A small network was shown many inputs. Here are its activations along a few directions, one row for each input.
Each table varies a few parts of the input and shows all the possible inputs, shuffled.
Descriptions start from the smaller parts, as in this example, which fits no table here: one of 2 separate values, together with either a single point or one of 9 places around a ring or (one of 6 places along a line, together with one of 8 places around a ring).
Shared parts are said once, and a part with two or three values counts as separate values.
In the rows, 128 means zero.

Other details of the inputs vary at random and push rows far along two fixed directions, the same in every table; ignore that.

A family of inputs:
x1: [162 121  69 147  85 105 152 153 139 183 165  97 137]
x2: [146 115 198 193 159 172 161 161 122  97  69 171 151]
x3: [164 151 181 179 168 174 135 204 122 134  81 174 133]
x4: [144 135 207 178 142 188 162 168  95 124  83 174 145]
x5: [138 130 183 188 172 165 144 194 125 130  78 181 137]
x6: [170 106  84 151  73 111 168 119 138 150 155  87 152]
x7: [154 112  92 147  70 128 171 115 146 159 160  81 153]
x8: [ 85 139 111  45 170  81  55  96 125 110 124 111 130]
x9: [149 113  85 152  69 125 173 118 146 156 165  89 142]
x10: [145  85  86 162  76 103 179 110 139 147 152  94 156]
x11: [157 124  83 144  64 124 170 126 131 161 170  94 132]
x12: [144 127 198 188 141 188 170 167 116 120  85 165 147]
x13: [ 71 140 107  56 163 103  68  89 133  91 134 105 109]
x14: [ 76 143 117  49 146  98  76  75 115  83 135 116 114]
x15: [156 141 183 187 172 174 138 196 137 130  77 169 143]
x16: [150 143 177 191 172 170 138 199 137 125  81 177 131]
x17: [ 74 137 113  58 151 100  80  74 136  74 132 111 113]
x18: [ 78 144 118  42 159 105  62  86 113 104 131 102 121]
x19: [129  94 102 154  66 113 168 102 153 204 190 139  83]
x20: [148 122  84 135  72 126 160 137 107 186 173  93 134]
x21: [137 109  90 139  74 122 164 129 108 188 167  92 144]
x22: [159 103  84 150  69 104 172 119 118 154 161 100 147]
x23: [151 114  86 145  80 132 160 130 143 177 163  75 149]
x24: [ 71 124 117  67 161  69  58  73 170 121 151 168  57]
x25: [ 96 151 105  42 168  85  52 105 124 108 130 112 121]
x26: [ 94 133 100  72 159  87  73  74 155  56 124 108 117]
x27: [ 92 163  98  51 157 108  60 101 131  92 142 106  94]
x28: [ 90 154 215 112 226 150  74 132 104  28  48 201 111]
x29: [153 120  92 130  73 129 158 134 108 189 168  85 146]
x30: [103 160 210 115 232 159  67 130 138  17  44 184 117]
x31: [146  96  86 147  91 104 159 136 142 187 152  88 163]
x32: [156 118 202 196 147 173 168 167 101 115  73 176 155]
x33: [151 119  90 137  61 122 171 122 111 168 171  99 139]
x34: [132 106 201 196 145 154 156 132 146 119 100 230  79]
x35: [102 144  97  64 154  87  71  82 141  61 129 113 107]
x36: [142 135 188 181 166 164 142 195 103 141  81 186 138]
x37: [156 116  77 140  82 102 153 149 120 191 165 102 144]
x38: [162 122  90 139  65 128 167 123 132 164 165  86 144]
x39: [139 102  93 143  80 127 165 125 130 181 160  79 154]
x40: [158 156 188 177 154 198 144 194 110 131  90 164 125]
x41: [ 93 153 117  41 144 105  71  79 116  86 137 109 117]
x42: [ 67 127 129  63 140  90  79  48 160 100 156 165  53]
x43: [144 148 183 189 160 194 147 188 125 122  89 167 123]
x44: [ 99 138 112  52 154  87  70  75 123  71 125 110 124]
Description of these inputs: one of 4 places along a line, together with either a single point or (one of 2 separate values, together with one of 5 places around a ring).
Changing only the place on the line of 4 turns x5 into x17. The same change can be made to x16. Which row results? -> x9
Change only the choice among 2 separate values in x38. List by row number the other rows that result. -> x11
Change only the place on the ring of 5 in x4. List by row number the other rows that result. -> x7, x12, x38, x41
Change only the choice among 2 separate values in x15. List by row number the other rows that result. -> x16

A family of inputs:
x45: [ 98  90  73  92  85  62 122  54 160 160 188 114  96]
x46: [ 55 175 206  63 239 140  28  97 141  20  77 219  44]
x47: [107 107 122 122 116  95 124  90 147 138 152 161  86]
x48: [133 123  52  83  74  91 127 104 119 175 184  54 146]
x49: [186 115 101 184  55 150 201 173 103 213 161  95 163]
x50: [103 105 125 119 120  96 122  87 149 138 150 158  89]
x51: [141 140 104 113 107 127 130 140 107 153 147 101 138]
x52: [128 113  43  94  87  80 123 110 143 179 180  52 151]
x53: [191 111 170 239 100 188 217 193 108 150  97 147 171]
x54: [112 164 199 118 189 175 100 150  96  65  69 164 131]
x55: [121 134 188 163 152 164 135 138 139 115 108 197  84]
x56: [135 130  96 124 122 116 124 146 131 156 141 101 142]
x57: [133 115  55  91  61  93 145  88 117 154 181  50 157]
x58: [ 93 125  52  36 117  60  78  50 138  84 161  56 136]
x59: [124 157 183 132 205 151  90 161 130  63  64 173 126]
x60: [133 129  98 122 124 116 123 145 132 156 139  99 143]
x61: [ 93 125  49  33 133  51  62  60 159 100 158  58 136]
x62: [ 97 127  46  36 130  50  65  63 157  99 160  60 133]
x63: [184  91 101 202  54 141 216 150 122 178 147  88 179]
x64: [184 119 180 225  96 202 216 196  94 167 102 142 173]
x65: [163  96 185 237 102 166 206 169 131 179 119 208 108]
x66: [138 131  94 125 120 115 126 148 130 156 142 102 141]
x67: [ 50 171 211  63 241 143  27  94 144  24  75 214  49]
x68: [142 119  99 129 120 108 130 127 144 131 132 100 151]
x69: [101 150 201 136 184 162 101 131 138  82  92 212  70]
x70: [114 149 195 131 197 165 102 144 115  54  61 163 136]
x71: [140 153 178 147 158 177 128 178  98 129  93 153 136]
x72: [185 121 178 226  95 201 216 197  92 166 103 144 172]
Changing only one part turns x59 into x62. The same change can be made to x46. Which row results? -> x69
What do these inputs look like to the network? -> one of 4 places along a line, together with either one of 2 separate values or one of 5 places around a ring
Change only the choice among 2 separate values in x55. List by row number the other rows that result. -> x50
Which other rows agree with x61 in the place on the line of 4? List them by row number. -> x45, x52, x64, x67, x70, x71

A family of inputs:
x73: [150 124 150 171 129 147 154 164 121 146 113 152 136]
x74: [172  73  17 157   6  78 204 110 148 239 218  40 166]
x75: [155 137 146 164 131 155 147 178 113 153 114 142 139]
x76: [ 67 177 166  37 227 125  22 115 115  52  85 154 100]
x77: [151 119 151 177 128 154 161 154 127 127 106 139 147]
x78: [157 143 144 163 130 169 151 178 113 137 109 122 152]
x79: [153 141 150 159 127 168 153 174 100 141 110 125 155]
x80: [129 103 167 190 111 143 167 123 159 155 139 205  69]
x81: [161 132 149 168 125 159 159 163 112 121 103 127 160]
x82: [159 131 149 169 127 163 159 162 119 121 103 123 160]
x83: [159 144 144 161 128 164 151 178 105 137 109 126 152]
x84: [109 116  33  43  81  61 103  55 132 127 183  28 156]
x85: [153 136 147 165 133 159 146 177 120 154 114 138 139]
x86: [125 100 172 185 108 143 169 119 147 158 139 207  71]
x87: [ 51 145 180  68 205 106  43  66 159  51 110 221  29]
x88: [ 88 113  36  32  97  44  82  49 143 140 189  55 127]
x89: [103 108  31  47  89  46  96  48 146 121 184  46 138]
x90: [ 64 160 171  48 222 119  36  92 123  24  76 154 108]
What do these inputs look like to the network? -> one of 3 separate values, together with either a single point or one of 5 places around a ring
Changing only the choice among 3 separate values turns x87 into x86. The same change can be made to x89. Which row results? -> x90
Change only the place on the ring of 5 in x74. List by row number the other rows that result. -> x77, x78, x82, x85
